Each row below is a small network's average activation on inputs in which a field has the value named, seen along a few directions.
Related values have similar rows: they may be neighbours, one step apart, or belong to one group.
Random noise pushes rows far along 5 fixed directions. That doesn't count. These rows show it; they differ only by the noise:
-302 -107   21  517  240 -416  -70  137  -74  -30    3 -292 -466  -87  319  214  317 -640
-153  164 -339  -87   39   82  162 -219 -418  274 -251  184  116 -510  -66 -404   87 -253
 393   39 -253  190  299  -32  -66 -288 -186 -156  163 -239   37  437   90  286  -90  371
  74   29    7  -46   -6   89  -10  326  302 -409  119 -218  153  368   87  140  -82  259
-100    6   43 -207  115   49  -49  157 -118  147 -220   25  145  238   27 -223 -207   17
-251 -155  -33  207  471   25   -9  -32 -325  191 -102  -23   50  261   63  -37 -156   89
-312 -164  136  453  196 -198  -35  454  302 -403  178 -371 -241  225  284  349  183 -217


K, 15 values:
k14:  -30  -45   -2  200  124 -275 -148 -182  -79  178  -59   66 -287  -43  -12  183  219 -267
k1: -161 -234  325  133  281 -159   69 -160 -495  893 -226  117 -435  139  -66 -199  -70 -542
k2:  -43  -38  216  -77 -136 -146  -91  329   81 -112  -14 -107 -111 -201 -110  128  140 -155
k4:   -3  173 -280   70 -165  -69  169 -471 -295  269   54  387  -14 -405    2  -89   58 -163
k12: -119 -225  246  -84   99  221  -33   88   20   63  -49  178  -17  135    3  203 -487  115
k9:  329   77  168   35 -137 -153  -28 -302   21  -38   23  -62   52  109  -42 -105  142  139
k13:  299   11  -78  -42  393  101  -86  -63   47 -159  141 -210  184  551  119  143 -321  685
k5: -142 -227  257   45    7   19    4  404  155   21  -19 -113  182 -108 -102  191  -64  177
k7:  -55  -34  206  283    8    1  -80  238  291 -302  138  -16   86   13  -68  -20  157  -72
k6:  138   69  223 -155 -209 -239 -241  -69  -99  544 -202  194 -153  436  239 -127 -299  -73
k8: -456 -277  296 -114  -66 -309 -340  113  -45  427  -63  -62 -293 -122  127 -253   -4 -524
k3:  -54 -138 -191  115  276  290  104 -459 -481  171  -34  328  -28 -297  -33  127   97   11
k11:   86  148 -385  267   41  -41   95 -255 -137 -166   51 -177  -23 -281   70   92  269 -121
k15: -381 -175  158  475  403   69  219  -33   33   23  182  -14 -272  160 -129  279  114   53
k10:  -98 -302  121 -100  121  -57 -181 -106   72   44  -12   43  -57  334  -86  -46 -217  303
The values of K form a star with 7 arms.
Fewest steps between k6 and k10?
Answer: 3
Name the neighbours of k1, in listed order.
Answer: k15
Name the neighbours of k2, in listed order.
Answer: k14, k5
Name the neighbours of k12, in listed order.
Answer: k3
Name the neighbours of k9, in listed order.
Answer: k7
Name the neighbours of k13, in listed order.
Answer: k11
